A small network was trained on made-up records. Each row is its average activation on records with the value named, seen along a few directions.
Related values have similar rows: they may be neighbours, one step apart, or belong to one group.
Random noise pushes rows far along 13 fixed directions. That doesn't count. These rows show it; they differ only by the noise:
[ 204   84  430  -17   24 -314 -202  121 -168 -289 -327 -367   49  -39
 -318 -139  289  245   27 -285 -121 -480 -164   83 -237]
[-368   61 -142  202 -150 -371 -461  366  298  137  104 -386 -103 -130
 -239   47  -49  330 -222 -120  439   -2 -174 -455  120]
[ -83  207 -167    1 -314  394  626 -162   24 -311 -223  118   70  316
  333  118 -119  -80  100  408   -3  -39  270  312 -303]
[-128  211  247 -128  -24    9   61 -212  125  484   -1  104  125 -276
  556 -341  135  161   61  382 -584  143  -14  167 -123]
[ -13  337 -108  -29   63  100   39   42  260   10 -222   46 -203  -95
  255  131 -415  144 -273  -83  122  -22  222   43  150]
[-111  357   64 -315   66 -465 -130 -306   16   93 -142   49  -58 -557
  370 -355    1    6 -297 -446  -31 -112  230  -16   -1]
[ -44  183 -291  216   59 -175   -7 -171 -329  -68  357  -86  156 -208
   73  -81  -89   29  293 -448   38 -132   69  -57  150]
[  68 -271  308  102   24  282   49 -338  -86 -423  124 -266  210 -312
  104  133 -339 -478   48  160  -48  -74 -161  131  585]
[-188  226  573   96    9   64 -381   -3 -215  535 -111 -179 -247 -784
 -140  149  -19  124  103  -83 -671 -234  -97  200   45]
[ 191    4  377 -123 -126   24   67 -218 -128 -268 -282   58  317  178
  320 -290  108  262  -67  467 -369  -79 -100  368 -307]
[-175 -233  204  -86 -187 -149 -188  -52 -405  363  261 -254 -161 -431
 -463  226 -266 -223 -159 -817  -70   49  246  -67  497]
[  -1   39   36  117  126  377  356  -80  530   66  -22 -296  192   14
  302   12    6  -10  187  270 -180   16  -12   32  399]
[  -5  -59   79 -248   30 -101   85   52  192  157 -226   21 -123   28
  -87  -93  201  -64   -2 -245   -9    9   80  -78 -138]
[ 423  354  -97   50    5 -216   85 -223 -186 -319  177  -83  263  430
   65 -310  595  -59  154 -248  155 -285   83  -33 -237]
[ 117 -147   35   81  183 -325  -12  139 -548  335  557 -142  158 -173
   45 -223 -488  151  339 -592 -383  105  -75  -16  353]


FIGOF, 9 values:
fodi: [-157  186   68  -30 -346 -295 -263   64 -283  206  135  123 -119   63
  135 -193  -69   47 -309  385   80   37    1  -33 -470]
biz: [ 235  309  338 -177   39 -384  769  184 -336 -285   80 -320    4   75
  362 -281 -326 -151  148 -221 -294 -199  170  163  -77]
zedar: [   9  312  208  177   70  249  214 -316 -177   10   13 -266  187 -262
   62  140  -56  113 -102   81 -482 -210  112  459  247]
fulu: [ 146  283   -1   51  130   35 -105  109  -97  -15  -95   86  -82  -57
  -39  137  -26   56 -185   -3    2 -113  -16  165  -62]
ruged: [-503  118 -433  254  -30   -2 -249  210  118 -353 -305  223  -71 -228
  157  120 -498  505   88  431  245  -24 -257  -84 -349]
dap: [ 122  213  274  177 -103  -66 -239  483  185  231  286 -269 -210  233
  -39   88  152  126 -223  489   27 -115 -164 -122   50]
puna: [ -18   85 -148  117  306   69 -207  284  402  549  233  129 -303 -183
 -242  124  633 -218  510  313 -116    5 -282 -349 -245]
fid: [  45 -281 -126 -224  219 -235  473  279  197  239  111  -45   23  168
  114 -477  110  -21  250 -116 -179  179 -130 -132   54]
runi: [ 425  147    1  213  149  252 -190 -121   70 -254  206   34  197  250
  114   34  462 -336 -160  485  282    3  -78  -50   98]
FIGOF is arranged as 3 separate groups.
Q: List the group mates of fulu, in the order listed.
A: zedar, runi
Q: List the group mates of biz, in the order listed.
A: fodi, ruged

LEF, 9 values:
ziba: [ 401  569  294  384   39 -142  -40  576  103 -312   97 -625   91  207
   98 -119  304  -56  176  514   71 -563 -425   12 -259]
vuv: [-265 -229 -249  139  -90   10 -165 -133  153  -97  198  105  169   97
  195 -226   60 -149  118  572  292  183 -272 -261 -225]
benen: [-114 -290  221  197   78  333 -304  -20  226  275  -79 -179  115 -323
 -283  299  -37  552  121  262 -540    3  -73  145  326]
gada: [-273    2 -203  -16 -219 -423 -401 -202  165 -392  -26  145  135 -124
  211 -350  238  315 -286  285  369  -46 -121 -231 -244]
duri: [ -92  603  456  232 -248  -44 -253  -32   39 -149 -221 -679  -85 -385
 -313  360  332   27 -178 -227   58 -508   78  -44  146]
tir: [ 649  236  764  -10   43 -325  167  655 -234  432  741 -749 -299  191
   99 -323 -352 -470  -87  -70 -243  -46 -294 -247  644]
dusor: [ 263  407  481   21  156 -476 -305  206  -48  334  263 -397   51 -157
  255 -219  -92  211 -497 -151 -155 -123  -67   18  462]
vipa: [ -82  567 -115  226  379  351 -286  236  750  -88 -577  -18 -531 -246
  -72  362   68  -83   84  115  358 -250 -141 -283 -232]
kez: [  85  -25  226  127 -131 -265  171  -99 -717 -192  451 -211  378  156
  -26 -231  127  -89  292  118 -366 -182 -335  265 -242]
LEF is arranged as 3 separate groups.
Q: List the group mates of tir, in the order listed.
A: benen, gada
Q: List the group mates of duri, in the order listed.
A: vuv, vipa
